Each row below holds a small network's activations on one input, seen along a few directions.
In each table, some parts of the input vary, and every possible input appears once, in random order.
A made-up example of a description, with smaller parts first: values(2) and (point or line(11) or (line(4) and ring(5))).
Shared parts are said once, and a part with two or three values counts as separate values.
(in the rows, 128 means zero)

Other details of the inputs shift rows strongly along three fixed directions, in all tables alike. That doesn't count.

Table:
x1: [136 151 170 166 126 109 128 155 100  89 102]
x2: [109 145 127 128 124 172  88  87 127  92  97]
x3: [135 148 175 163 124 105 131 154 112  89  96]
x4: [119 145 132 138 120 168 105 107 116 104  89]
x5: [140 128 124 140  99 180  34 108 150 123 118]
x6: [120 121 156 134 110 173  80 106 141 131  78]
x7: [136 213 127 117 117  67 171 118 135 168 124]
x8: [123 139 144 127 125 152  76 102 122 109 105]
x9: [105 106  64  98 124 162 152 111 130 149 140]
x10: [150 145 167 147 127 103 102 161  96  94 104]
x11: [143 222 109 105 121  69 158 118 119 152 125]
x12: [132 117 118 121 141  97 178 149 147 125 145]
x13: [133  40 122 133 167 110 173 179 136 124 181]
x14: [178 208 106 118  78  62 112 149 126 195 139]
x15: [141 198 126 112  99  65 170 127 130 168 109]
x16: [129 143 146 134 135 165  82 106 129 118 101]
x17: [109  95  94 111 119 159 137 115 132 184 143]
x18: [106 148 141 138 111 169 110 109 120 107  91]
x19: [144 151 182 151 138 105 110 153 111  94 116]
x20: [130  87 165 169 155 117 136 166 108  53 140]
x21: [124 112 119 126 138  92 177 138 132 128 156]
x22: [120 155 132 136 135 168 104 100 130  99  99]
x23: [146  84 162 153 164 118 113 182 110  60 137]
x24: [110 100  91 107 136 162 137 108 146 180 154]
x25: [132  33 121 134 151 111 173 184 124 131 172]
x26: [ 98  95  93  97 123 171 125  88 143 166 149]
x27: [111 132 154 140 120 176  70  88 130 127 100]
x28: [117  96  88  98 133 152 131  97 136 163 154]
x29: [108 109  74 100 133 155 151  91 137 144 149]
x30: [134 221 121 111 115  71 171 118 122 159 130]
x31: [ 92 112  77 110 134 185 146  90 152 161 142]
x32: [111  91  96  98 131 168 130 100 168 173 134]
x33: [132 156 172 153 130 102 126 139 106  70 115]
x34: [121 129 141 134 117 183  76 103 120 126  88]
x35: [130 110 119 118 134  89 175 139 140 123 149]
x36: [173  82 147 169 140 121  81 201 133  72 157]
x37: [132  34 125 131 160 102 169 170 131 120 184]
x38: [150 185 142 107 108  57 144 115 135 176 123]
x39: [133 104 124 120 127 100 161 161 110 147 154]
Description of these inputs: values(3) and (point or (values(2) and line(6))).
Changing only the values(3) part turns x36 into x14. The same change can be made to x31. Which row results?
Answer: x1
Which other rows does x2 become when the values(3) part takes its other values? List them by row number.
Answer: x9, x11
Which other rows does x6 become when the line(6) part takes its other values? List them by row number.
Answer: x10, x17, x25, x34, x39

Table:
x40: [112  53 101 127 148 192 108 118 148 110 143]
x41: [109 140  99 100  99 151 127  81 154 194 119]
x42: [104  65  97 129 143 202 108 119 146 103 146]
x43: [140  58  93 134 155 108 175 187 113 102 179]
x44: [157 123 175 166 141  90 117 183 103  45 128]
x45: [126 127 174 162 129 191  53 119 120  57  83]
x46: [143 136 103 102 125  66 182 147 122 191 163]
x47: [137  41 125 130 156 104 173 185 114 121 180]
x48: [124 116 188 166 132 183  48 120 121  68  77]
x49: [110 133 198 165 167  97 183 149  89  23  95]
x50: [162 113 183 165 151  89 114 184 114  56 130]
x51: [135 216 164 133 103 144  62  75 128 132  72]
x52: [ 60  84 129 136 166 203 172  90 135  63 100]
x53: [160 116 182 167 147  85 114 177 108  48 130]
x54: [106 142  96  95 102 154 122  81 144 193 123]
x55: [133 222 152 133  99 149  64  84 128 128  67]
x56: [131 205 173 140  95 141  72  86 134 150  58]
x57: [162 198 181 142 109  54 132 150 119 144 103]
x58: [107  45 122 132 136 192 117 122 145 129 133]
x59: [142 137 106 100 123  66 181 150 128 191 164]
x60: [157 208 182 144 114  54 125 146 105 138 110]
x61: [105  62  90 127 136 203 114 127 140 108 138]
x62: [110 153  73  98 106 167 125  83 133 176 126]
x63: [107 159  72 103 108 165 124  83 140 173 130]
x64: [111 144  90  94 110 154 118  86 154 192 125]
x65: [147 150  87  98 124  70 181 150 131 170 171]
x66: [140 144  97 104 129  63 178 143 129 181 173]
x67: [160 220 152 141 106  55 130 146  97 114 108]
x68: [108  58 104 129 148 193 107 115 150 107 150]
x69: [141 139  94  99 122  60 178 142 127 177 168]
x70: [109 145 102 105 106 153 128  83 155 196 125]
x71: [140  45 112 132 161  98 168 186 123 114 180]
What is each input in this table made of?
Answer: values(2) or (values(5) and line(6))
Which other rows does x70 become when the values(5) part takes its other values? List them by row number.
Answer: x41, x56, x57, x58
List by row number the other inputs of the same sort as x52.
Answer: x49

Table:
x72: [120 140  96 107 124 146 124  99 129 152 133]
x73: [113 102 145 138 138 162 119 123 141 111 112]
x74: [138 114 149 146 142 104 147 154 126 100 137]
x75: [115 104 143 140 139 160 112 118 134 109 124]
x76: [114 106 128 135 128 163 111 127 122 101 117]
x77: [135 137  97 110 128  96 168 142 128 141 152]
x78: [138 165 138 123 126  83 158 129 131 152 124]
x79: [138  91 133 147 120 167  82 154 131 138 123]
x80: [187 230 213 156  99  65  38 133 116 102  77]
x81: [133 103 140 141 137 108 155 163 121 100 139]
x82: [115 148 105 114 121 142 131  98 146 150 126]
x83: [136 149 118 120 119  87 168 136 125 147 138]
x84: [113 145 115 111 116 144 127  99 129 162 124]
x85: [145 149 104 124 104 151  84 128 135 169 129]
x86: [134 154 116 118 129  88 162 137 132 144 146]
x87: [121 106 122 133 131 163 109 124 123  97 120]
x88: [113 101 141 135 128 162 116 127 123 111 107]
x89: [121 111 131 135 144 161 105 118 133  99 128]
x90: [133 136 125 115 131  87 164 136 116 159 142]
x91: [132  91 146 137 147 108 151 163 111 112 142]
x92: [116 106 126 137 128 162 111 124 122 100 116]
x93: [112 148 103 113 113 145 131 104 138 147 119]
x94: [134  93 141 138 140 106 155 163 111 107 135]
x95: [132 134 101 116 126  92 172 141 127 143 150]
x96: [135 135 111 116 121  90 170 139 116 151 147]
x97: [134 145 114 116 135  87 161 133 127 149 155]
x98: [121 110 129 132 137 163 104 123 122 101 124]
x99: [112 101 148 136 142 161 115 122 134 115 117]
x100: [140 102 124 148 118 167  75 152 130 129 129]
x101: [114 100 147 138 142 160 114 118 134 114 116]
x102: [114 149 120 113 121 143 128  96 139 160 125]
x103: [141 131 122 110 103 129  86 105 152 173 132]
x104: [132 128 108 114 123  91 172 141 117 152 151]
x105: [114 147 120 113 111 140 129 100 128 159 106]
x106: [114 140 102 111 120 144 126  99 129 156 129]
x107: [113 147 120 115 113 141 133  99 139 156 106]
x108: [134 100 144 142 140 105 156 160 121 105 130]
x109: [141  98 120 134 142 110 149 162 111  94 149]
x110: [114 143 103 111 120 142 126  98 129 156 129]
x111: [113  99 147 137 143 160 115 119 135 114 117]
x112: [137 129  96 108 136  94 163 137 118 148 164]
x113: [133  94 131 137 147 109 148 164 110 101 154]
x114: [142 109 135 138 154 107 140 155 120  94 152]
x115: [114 142 113 112 117 143 127  97 129 161 125]
x116: [122 114 129 137 140 161 109 120 139  95 121]
x117: [114 104 146 140 138 159 117 120 141 110 111]
x118: [121 112 125 132 129 163 107 126 121  97 117]
x119: [120 109 123 135 133 162 112 123 133  94 118]
x120: [177 216 199 173  95  91  57 160 103 120  81]
x121: [139 157 112 114 131  91 158 135 132 141 147]
x122: [134  98 137 142 139 107 157 161 121 100 142]
x123: [134  92 146 139 147 106 150 160 111 111 141]
x124: [133 153 130 119 121  88 164 138 125 150 125]
x125: [115 145 116 114 123 142 129  94 140 160 127]
x126: [114 104 136 137 125 164 114 126 122 106 114]
x127: [115 151 117 116 118 141 131  95 146 155 120]
x128: [135 108 137 143 147 105 149 158 127  96 146]
x129: [136  93 140 141 145 107 150 160 110 105 149]
x130: [114 112 138 138 140 161 107 121 132 104 123]
x131: [182 230 235 162  95  60  41 135 115 112  62]
x132: [121 111 123 136 132 162 112 123 133  93 116]
x133: [119 153 106 108 127 144 123  97 139 152 131]
x134: [114 152 119 115 117 144 131  98 145 155 120]
x135: [113 141  99 111 113 144 130 102 129 151 124]
x136: [112 142  99 113 115 144 134 102 140 148 122]
x137: [139 150 107 114 134  90 161 133 133 141 151]
x138: [141 135 116 110 104 128  82 106 152 169 134]
x139: [137 109 141 143 150 104 143 156 120  98 149]
What is each input in this table made of?
Answer: line(4) and (values(2) or (values(3) and ring(5)))
Changing only the line(4) part turns x85 into x120. The same change can be made to x119. Which row results?
Answer: x122
Changing only the line(4) part turns x90 into x115. The same change can be made to x94. Which row results?
Answer: x96
A walk changes only the line(4) part. It starts at x101 and steps to x125. List the rest of the walk in order.
Answer: x139, x114
A walk changes only the ring(5) part. It starts at x81 and steps to x126. List the rest of the walk in order.
Answer: x84, x102, x134
Which other rows does x132 become when the values(3) part takes its other values? List them by row number.
Answer: x77, x119
Which other rows does x120 become when the values(2) part takes its other values? List them by row number.
Answer: x103

Table:
x140: [133 198 167 144  93 162  44  94 123 145  68]
x141: [135 200 164 147  91 161  49  96 143 138  66]
x142: [119 135 201 156 144 136 103 115 126  85  88]
x143: [161 100 161 154 149  86 121 183 119  95 158]
x144: [159 223 127 119 129  30 175 141 105 138 145]
x145: [ 99 120  84 119 125 192 127  96 147 126 121]
x146: [152  95 153 154 140  85 147 186 117  76 143]
x147: [136  85 189 161 157  83 165 186  96  83 129]
x148: [ 99 107  95 112 121 191 113  95 131 136 121]
x149: [111  53  96 120 156 164 141 134 137  99 165]
x150: [128 135  59  74 122  84 183 107 143 205 183]
x151: [ 84  80 116 120 130 197 137  92 161 145 111]
x152: [109  93 102 113 120 187  98 102 137 155 122]
x153: [144 121 143 155 150  92 153 180  88  71 142]
x154: [147 236 124 102  86  61 138 102 109 194 111]
x155: [143 144 173 147 129 132  73 124 126  95 102]
x156: [121  36 100 128 143 167 135 151 150 118 155]
x157: [123 142  48  79 117  94 202 119 146 198 173]
What is each input in this table made of?
Answer: values(3) and (point or line(5))
Changing only the values(3) part turns x154 into x150. The same change can be made to x140. Which row results?
Answer: x143
Which other rows does x157 become when the line(5) part takes its other values? List them by row number.
Answer: x141, x145, x146, x156
Which other rows does x142 become when the values(3) part takes its other values? List them by row number.
Answer: x147, x151
